These are the activations of a small neural network, seen along a few directions. Each row is one input.
In each table, some parts of the input vary, and every possible input appears once, in random order.
Descriptions start from the smaller parts, as in this example, which fits no table here: one of 5 places around a ring, together with either a single point or one of 11 places along a line or (one of 2 separate values, together with one of 6 places along a line).
Shared parts are said once, and a part with two or three values counts as separate values.

Table:
row 1: [  4   8  20 -36  -5  35 -27   7 -27  25   4]
row 2: [-31  -3 -11  42 -10 -13  15 -11  48   9  -8]
row 3: [ 15   8  11 -41  10 -19  16  15 -12 -32  12]
row 4: [-31   2 -13  35 -10 -23  24 -12  44  14  -9]
row 5: [  6  19  28 -36  -5  19 -10  11 -26  -5  16]
row 6: [-17  -8  -9  51   6 -12  -1 -12  46   1 -10]
row 7: [-22  -7  -9  47   2 -12   3 -12  47   1  -9]
row 8: [ 20 -19 -13 -15   3   3 -17  -9 -46  15  -9]
row 9: [ 20 -24  -8 -24  -8  -2 -18  -7 -37  23  -2]
row 10: [ 37  -7  -8 -20  -4 -12   7  10 -12  -7  13]
row 11: [  2  16  13 -30   4  41 -26   7 -39  14  -1]
row 12: [  4  21  25 -26   3  30  -9  12 -36 -12  10]
row 13: [ 14   9  10 -26  21  -2  21  16 -20 -40   7]
row 14: [ 39  -6 -11  -8  -1  -2   3   7 -23 -14  -1]
row 15: [-29  -7 -11  45  -3 -12   6 -10  48   1  -6]
row 16: [-30  -3 -13  41  -3 -17  14 -11  45   7  -8]
Q: What do these inputs look like to the network?
A: either one of 6 places along a line or (one of 2 separate values, together with one of 5 places around a ring)
Q: What sort of input is row 6?
A: one of 6 places along a line

Table:
row 17: [-24  -6 -12  19   2 -16  12 -11  21  11 -10]
row 18: [-14  -5   0  24  -1 -13  -1  -4  37  -1   0]
row 19: [  2  10  15 -24   1   6   5   9 -25 -18  10]
row 20: [  0  14  16 -26   0  24  -4   7 -20  10  14]
row 21: [-15  -4 -18  29  -4 -10  12 -12  20   7 -10]
row 22: [ 31   4   3 -42 -10  -8   5  14 -21  -6   8]
row 23: [  4   8  11 -18   0  36 -29   4 -29  15  -4]
row 24: [ -6  -4 -12  37  -8  -4   9  -8  25   2  -7]
row 25: [ 19   5   1 -13  20   1   3   9 -21 -31  -2]
row 26: [-24  -8  -4  16   4 -17   5  -8  31   5  -4]
row 27: [-5 -3 -3 35 -6 -8  2 -3 33 -1 -2]
row 28: [ 32 -12   2 -36   3  10 -19   3 -52   7   8]
Q: What do these inputs look like to the network?
A: either one of 2 separate values or one of 4 places along a line or one of 6 places around a ring
Q: Which other rows belong to the same alternative as row 22? List them by row number.
A: row 28

Table:
row 29: [ 27  -5   9 -34  -1  36 -38   6 -53  19   3]
row 30: [-11 -30 -32  49  -2 -36  13 -16  41   0 -14]
row 31: [-25   5   0  36   1 -40  32  -4  59 -23   3]
row 32: [  9  23  28 -47  10  42 -18  20 -43 -13  14]
row 33: [ 40 -27 -24 -19  -3 -43  17  -2 -27 -13  -5]
row 34: [ 30   3   0 -24   9 -39  36  11  -8 -42   8]
row 35: [-40  34  21  20  10   1  17   4  41 -26   4]
row 36: [-45  25  23  12 -10  42 -12   3  22  21   5]
row 37: [-15 -28 -29  39 -10  -4 -15 -25  24  53 -20]
row 38: [ 10  26  25 -43   8   2  21  23 -18 -40  22]
row 39: [ 46 -26 -21 -17  -6  -3 -21  -1 -40  11 -12]
row 40: [-28   0   2  27  -8  43 -33 -18   1  52  -8]
Q: What do these inputs look like to the network?
A: one of 2 separate values, together with one of 6 places around a ring
Q: Changing only the choice among 2 separate values turns row 36 into row 32. The same change can be made to row 40. Which row results?
A: row 29
Q: Change only the choice among 2 separate values in row 31. List by row number the other rows that result.
A: row 34
Q: Change only the choice among 2 separate values in row 35. List by row number the other rows that result.
A: row 38

Table:
row 41: [ 14  -4  10 -46 -10  11 -21  -2 -45  24  10]
row 42: [ 18   2   1 -30  17   9  -2   0 -52  -9  -1]
row 43: [-17  -1  -5  29  -4 -17  18  -8  41 -13  -1]
row 44: [ -1 -18 -19  23  -2 -26   0 -10  21  12 -16]
row 45: [-14   0  -6  29  -6 -23  14  -3  39 -11  -8]
row 46: [ 13   3  -3 -49  -3   8  -2   8 -46   8   2]
row 47: [-25   9  -6  34  -5  -9  18  -4  38  -7   0]
row 48: [ -4 -16 -19  30  -2 -21   2 -12  22  15 -14]
row 49: [-20  -6 -15  36  -4  -2   8 -13  21  18  -7]
row 50: [ 23  -8  10 -31  12  25 -20   9 -50 -19   6]
row 51: [-34   5   7  21   6  32 -19 -10  20  26  -4]
row 52: [ 15   9  23 -51  -8   6 -12  12 -36  10  20]
row 53: [ 43  12  20 -35  -6  25 -16  24 -35  -7  16]
row 54: [ 43  -1   5 -27  -8  30 -28  11 -42   7   8]
row 55: [ 25   6  21 -34  15  20  -9  20 -45 -30   8]
row 56: [ 15  13  14 -56   0   6  10  19 -35  -7  12]
row 57: [-11 -15 -15  35  -3 -11   7 -15  25  13  -8]
row 58: [ -9   0  -9  25  -3 -28  13  -4  39 -12  -7]
row 59: [-20   3  -5  28  -5 -13  18  -7  41 -12   2]
row 60: [-41  25  19  18   3  23 -10   1  31   6   0]
row 61: [ 19  16  14 -34  21   5   9  10 -44 -24   3]
row 62: [-10 -16 -16  33  -4 -15   3 -10  24  13 -14]
row 63: [ -5  -5 -11  18   1 -32  12  -3  41 -14  -3]
row 64: [-16 -14 -15  33  -3  -5   7 -14  27  13  -3]
Q: What do these inputs look like to the network?
A: one of 2 separate values, together with either a single point or one of 5 places around a ring or one of 6 places along a line
Q: Changing only the choice among 2 separate values turns row 47 into row 49. The same change can be made to row 53. Which row results?
A: row 54
Q: Change only the choice among 2 separate values in row 41. List by row number the other rows that result.
A: row 52

Table:
row 65: [ 27 -17 -18  -5  -9 -32  17   1  -4  -8  -4]
row 66: [-12   0  -9  14  11 -33  27   1  33 -27  -5]
row 67: [-17  13  12  28  -5  23 -12   1  19  -3   0]
row 68: [-21  -7  -9  45  13  -7   0 -12  26  -9 -12]
row 69: [ 18 -22 -23  22  -3  -5  -5 -11  -9  12 -10]
row 70: [ 20 -11  -7 -14   0  18 -27  -1 -28  18  -6]
row 71: [  3  20  24 -42   9  14  10  14 -32 -16  18]
row 72: [-37  -8  -6   9 -21   0  -6 -17  28  55   0]
row 73: [ -3  17  15 -13   8  37 -17   5 -30   4  -3]
row 74: [ -5  25  19  -4   0  -4  18  10  25 -20  14]
row 75: [ 27  -9   2 -40  -3 -11  -5   7 -28  -5   8]
Q: What do these inputs look like to the network?
A: either a single point or (one of 2 separate values, together with one of 5 places around a ring)
Q: Change only the choice among 2 separate values in row 75. List by row number the other rows that result.
A: row 70
